Each row below holds a small network's activations on one input, seen along a few directions.
In each table, some parts of the input vary, and every possible input appears once, in random order.
A made-up example of a description, with smaller parts first: one of 5 places around a ring, together with either a single point or one of 9 places along a line or (one of 2 separate values, together with one of 6 places along a line).
Shared parts are said once, and a part with two or three values counts as separate values.

Rows:
row 1: [ 69  62  33  -3  16  43 -16 -53  18  48  21 -22 -28 -25  30  27 -26 -32]
row 2: [-35 -22  -5 -50 -48 -23  -5  13 -31 -32 -12 -15  -1  -4  29 -15  -6  19]
row 3: [  0 -37   3   4  20  -4 -13  -8   5 -16 -10  -3  66  59 -10 -12 -28 -44]
row 4: [-21  -9 -10 -21  -5  -6   9 -15  22  17  -5 -17  64  45  15 -11 -16 -10]
row 5: [ 38  43  31 -10  34  36  30 -21  52  59   5 -33  -8 -15  46  -9  -4 -14]
row 6: [-24 -36  12   6 -42   4  -7  25 -10 -64  -2 -20   4  16   1 -20  -3 -28]
row 7: [ 31  33  -2  -1  41  37  43   2  18  66   9  11 -47 -30 -11  13  36  16]
row 8: [ 57  61  -4  23   3  30  12  24  40 -14   2  -1 -61 -26  88 -35  13  17]
row 9: [-17 -38 -17  21  34  -6   3   8 -36  -7  -2  38  25  39 -64  -6  21 -11]
row 10: [ -4  18 -31   1 -38 -11  -1  28   9 -61 -14  18  13  44  50 -35   0  18]
row 11: [-36 -13 -33  -5   9 -10  24  -2 -13  22   3  25  19  29 -39   0  32  22]
row 12: [ -5 -25  -3  -5   5   8  -7 -19  23 -12   4  -8  68  44  -4 -18 -19 -36]
row 13: [-41 -19  -1 -11 -52 -10   8  25  -8 -34 -15 -28  -2  18  19 -14  -2  -5]
row 14: [ 20  -9  -8  25 -13  -9 -27  40 -10 -91 -16  30  19  60  23 -36  -8 -11]
row 15: [ 19  22  32  12 -12  40  25  17  26  11 -11 -46 -72 -51  54 -12   7   4]
row 16: [-18 -10 -12 -61  -3 -17  -6 -23  -2  17  -3  -7  61  25  25 -11 -16  14]
row 17: [-31 -15 -32 -45  12 -23   9 -11 -33  21   8  34  16  12 -25   2  31  43]
row 18: [-19 -45  20  14 -24  -9 -16  36 -29 -68 -17 -16   4  34  -7 -14 -10 -37]
row 19: [ 16   0 -17  18 -30   3 -17  27   8 -88   0  27  19  43  30 -43  -3  -3]
row 20: [-47 -55   9  35  37 -44  -9   4 -19   7  -5   6  32  -5 -83  21 -13 -14]
row 21: [-24 -26 -25  12  20   7   9  -3 -16  -4  11  36  26  24 -57  -7  31  -4]
row 22: [-58 -32  -4 -35  10 -58  -8 -10 -16  40   4   2  24 -30 -46  25  -1  43]
row 23: [ 53  35  38  22 -32  46 -21 -19  -8   3   5 -30 -89 -59  42  26 -12 -10]
row 24: [ 38  38  29  14  19   6 -14 -32  -2  68   7 -18 -49 -83 -47  75 -12  -1]
row 25: [ 89  72   4  32 -17  33 -33 -11   6 -19  18  15 -79 -36  76   3  -5   0]
row 26: [ 63  53   2   6  24  45   0 -30 -17  53  24  20 -62 -41 -23  50  15  -1]
row 27: [  1  12 -36 -37 -34 -24  -9  14 -16 -59 -10  30  12  21  60 -33  -4  38]
row 28: [-55 -44   1  26  22 -33  -4  -6   1  12   6   3  33 -21 -77  22  -2  -7]
row 29: [  4  16  29   7  36  -4  30   2  34  84  -5 -24 -35 -72 -33  41   7  14]
row 30: [-64 -32  -5   8   8 -48  11  -3   3  40   1  -9  27 -15 -59  27  -2  20]
Q: What do these inputs look like to the network?
A: one of 5 places along a line, together with either one of 2 separate values or one of 4 places along a line
Q: The inputs of row 25 and row 23 match in every part but the place on the line of 5. If row 19 is changed in the same way as row 25 into row 23, which row does it become?
A: row 6
Q: Start at row 9 and move only the place on the line of 4, one step at a time. The first step leads to row 21. Which rows follow, in order?
A: row 11, row 17
Q: Which other rows does row 11 become when the place on the line of 5 takes its other values? List them by row number.
A: row 4, row 10, row 13, row 30

Rows:
row 31: [-29 -35 -30  -9 -40 -21 -14  27  -9 -93 -15  16  66  89  34 -55 -11 -10]
row 32: [-20  -4  -4 -20  18 -15  12 -15   1  48   1  -2   8 -19 -19  17   5  23]
row 33: [ -1 -11  14  23  25   1  -2  -7  -7  21   3  -1  -2  -9 -47  24  -3 -21]
row 34: [ 36  12  16  28  -6  20 -14  11  -2 -29  -2  -2 -29   1  17  -3  -6 -22]
row 35: [-69 -70 -26 -20   2 -45  -3  14 -18 -42  -9  20  94  70 -40 -31  -2  -4]
row 36: [ 20  26  -5 -17 -18   8   3   5   5 -10  -4  -3 -24  -9  56 -16   0  16]
row 37: [ 36  21  14  18  -6  24  -6   3  17 -17   0  -9 -20  -4  32  -8  -9 -17]
row 38: [-28 -16  -6   2  10 -22   5   3 -16  22   0  10  -3 -22 -51  24  12  18]
row 39: [ 14  -1   7  24 -19  13 -15  13 -12 -39   0   2 -31  -6  12  -6   1  -9]
row 40: [  7  11  -6   9 -22  -2  -7  20  -9 -35   0  10 -34 -11  21  -9   7  15]
row 41: [ -1  -5  11  15  26   3   4 -15  11  35   5  -9   8 -14 -34  20  -4 -16]
row 42: [ -3  10   2 -11 -29  -2   0  12  -1 -22  -4 -11 -21  -9  36 -12   0  12]
row 43: [-37 -20   1 -18   5 -24  11  -3  -7  36  -1  -8   9 -19 -38  22   5  17]
row 44: [ -1  14  -4 -17  25   4  18 -22  13  58   9   0   7 -10 -10  12  10  14]
row 45: [ 12  13   7  -5  27   8   4 -30  13  50  12  -4  10 -11 -17  20  -4  -8]
row 46: [ 36  41  -5 -17  -7  27  11  -3  18   4   2  -2 -20   1  57 -16   4   8]
row 47: [ 49  38   8  -3  -4  30  -5 -10  18  -1   4  -7 -16  -2  47  -7  -9 -10]
row 48: [-20 -24   5  16  12  -8  -1  -3 -17  13   2   3  -2 -16 -56  24   5  -7]
Q: What do these inputs look like to the network?
A: one of 2 separate values, together with either a single point or one of 8 places around a ring
Q: The inputs of row 45 and row 47 match in every part but the choice among 2 separate values. If row 32 is changed in the same way as row 45 into row 47, which row does it become?
A: row 36

Rows:
row 49: [ 43  25  12  18 -19  26 -15  10   4 -39  -1  -4 -36  -3  46 -13  -8 -15]
row 50: [  7  -8  19  42  13   2 -13   1 -18   7   5   3 -37 -36 -54  35   2 -15]
row 51: [ 11  -4  -6  14 -29   7 -12  27  -8 -70  -9   8  -6  31  36 -33  -2 -10]
row 52: [ -8   5   3 -13  33  -3  15 -25   2  71   9  -2  -2 -32 -40  33   9  13]
row 53: [ 30  41  -6 -33  -2  19  11 -19  26  25   4  -8   2   4  59 -13  -4  12]
row 54: [ -4  12 -24 -38 -10  -4  11  -2  17  -6  -2   6  36  36  50 -33   1  20]
row 55: [-28 -43   8  37   7 -15 -11  11 -21 -20  -2   5   8   2 -67  16  -1 -23]
row 56: [ 40  28  24  34  -5  24  -8   6   2  -3   3 -10 -64 -43  11  17  -1 -10]
row 57: [-43 -29  -7 -19  29 -26  15 -14   1  46   1   1  47   7 -50  13   4   8]
row 58: [ 26  40   9 -16  13  21  17 -21  21  59   8 -15 -32 -39  24  16   5  15]
row 59: [-29 -41  -7  14 -26 -19 -17  26 -25 -67  -9   9  21  34 -15 -18  -4 -13]
row 60: [-45 -28 -25 -38  -4 -32   7  -1  -2  -3  -6   8  62  39  -1 -20  -1  18]
Q: What do these inputs look like to the network?
A: one of 2 separate values, together with one of 6 places around a ring
Q: Which other rows does row 60 become when the choice among 2 separate values takes its other values? List them by row number.
A: row 59

Rows:
row 61: [ 29   9  18  36   5   9 -21  -2  -3 -15   5   1 -25 -14  -7  11 -11 -22]
row 62: [ 20  19  -6   3 -17  14   7  22  -3 -25  -4   4 -43  -8  41 -16  12  12]
row 63: [-15   1   4 -17  -2  -5   8 -12 -11  37   4 -10 -18 -31 -17  24   3  13]
row 64: [ 22  25  -3  -3 -21   0  -9   9  -1 -21  -5   2 -26  -9  48 -11  -5  15]
row 65: [-70 -63 -20 -19   5 -53   0  15 -28 -13  -8  18  50  13 -57  -3   7  21]
row 66: [-23   1   6  -7  17 -12  19 -11   8  52  -1 -15  -4 -31 -19  19   4  16]
row 67: [ 12   2  24  23  12  12  -1  -1  18  11   3 -22  -3 -12 -13  10 -12 -30]
row 68: [-38 -36 -23 -24  15 -26   4   1  -8 -14  -3  20  83  78 -22 -26   0  -8]
row 69: [ 26   3  18  45  10  24  -8  10  -6 -17   3   4 -40 -13 -13   5   5 -21]
row 70: [ -2  12  -3  -2   0 -13  -2  -4  -8  22   6   6 -26 -33 -18  26   8  22]
row 71: [32 28 -9  2 16 26 10 -8 11 12  7 16 -9  2  8 -4 13 -1]
row 72: [-53 -37 -30 -15 -41 -32  -5  25 -11 -70  -8  12  46  52  18 -44   3  13]
row 73: [ 17  -1  26  17  -2  17 -14  -9  -3  -4   5 -15 -16 -12  -7  14 -11 -32]
row 74: [  7  16   9 -19 -14   4  11   7  24   1  -7 -20  -5  -7  41 -11  -8   9]
row 75: [ -3   7  -2   8   1   1  10   8 -13  21   4   9 -40 -32 -25  19  24  23]
row 76: [ 32  30  -8  -4  15  14  -5 -19  12  16   9  13   6   3  16   3  -4   2]
row 77: [ 12  13   0 -10  27  13  14 -23  33  48   4 -10  23   6  15  -3  -4  -3]
row 78: [-38 -61  -7  27 -10 -22 -17  18 -22 -56 -15   9  52  50 -50  -6 -13 -32]
row 79: [ 21  16   0 -19  11  20   4 -28  12  30   8  -5  13   5  16   2  -5  -4]
row 80: [ 11  15   6 -22 -26   9  -4   1  -1 -11  -6 -18 -18  -7  46 -10  -6   8]
Q: What do these inputs look like to the network?
A: one of 4 separate values, together with either a single point or one of 4 places along a line
Q: Which other rows does row 68 become when the choice among 4 separate values takes its other values? List them by row number.
A: row 65, row 72, row 78

Rows:
row 81: [-26 -16   9  -2  28 -13  17 -11  17  51   1 -14  22 -14 -37  16   0   0]
row 82: [-38 -28 -25 -13  30 -24  11 -12 -10  28   6  26  50  23 -57   6  14  11]
row 83: [-22   2  -5 -19 -19 -13  16  17  12  -5 -10 -14  -4  -8  33 -18   3  25]
row 84: [ 52  41   7   9  10  42   5 -12  25  10   7  -4 -19   4  42 -11   0 -15]
row 85: [ 16  24  10  -3  37  16  21 -23  14  75  10  -6 -19 -33 -22  29  10   6]
row 86: [ 21  41  -6 -18 -10  17  19   2  11  21   2  -2 -44 -28  44  -4  17  30]
row 87: [  8  -6 -20  -2   5   3  -4   5   3 -37  -1  25  44  59  12 -32   0 -11]
row 88: [-31 -15  -6 -35 -33 -19   2  10  -7 -19 -10 -15  12   8  29 -16  -5  19]
row 89: [  9  26  -9 -28 -24  -7  -6  -4  -5   0   2   2 -21 -20  39   2  -1  31]
row 90: [-19 -34  18  27 -22  -9 -19  17 -24 -42  -6 -11  -9  -1 -29   8  -9 -25]
row 91: [  7  -9   6  -5 -12   8 -11  -3   8 -29  -5 -14  33  38  27 -20 -21 -31]
row 92: [  4  10   5 -12  23  -7  -4 -31  -2  55   8  -2   4 -27 -29  35  -6   6]
row 93: [ 43  28   4   0  -3  20 -18 -17   9 -10   6   0   2  11  37  -5 -17 -15]
row 94: [-36 -31   6 -17  13 -17   3 -19  -2  35   0 -14  39   0 -41  18  -9  -6]
row 95: [-31 -12 -35 -29 -14 -25   9  17 -14 -24  -6  26  23  31  15 -28  18  37]
row 96: [ 16   6   8  10   2  14   2   3  27 -15  -4 -13  18  24  32 -22 -13 -24]
row 97: [-18 -31 -16  34  -3 -15 -12  24 -30 -48  -3  32   4  22 -45  -3  12  -5]
row 98: [ -9 -19  19  42  -5  -3  -6  26  -4 -26  -7 -11 -26 -18 -25   5  -1 -17]
row 99: [ 21   6  14  29  -9   3 -26   1 -24 -20   4   6 -43 -30 -16  23  -6  -9]
row 100: [ 33  18  17  36   7  27   0   9  -6   2   5   2 -65 -40  -9  16  13  -7]
Q: The inputs of row 83 and row 88 match in every part but one. If row 81 is changed in the same way as row 83 into row 88, which row does it become?
A: row 94
Q: What do these inputs look like to the network?
A: one of 4 separate values, together with one of 5 places along a line
Q: Which other rows does row 87 become when the choice among 4 separate values takes its other values? List them by row number.
A: row 82, row 95, row 97
Q: Start at row 97 and move only the place on the line of 5, one step at a time. The first step leads to row 90. Which rows follow, in order?
A: row 98, row 99, row 100
Q: Start at row 84 and move only the place on the line of 5, one step at a time. The first step leads to row 93. Which rows follow, in order?
A: row 96, row 91, row 87
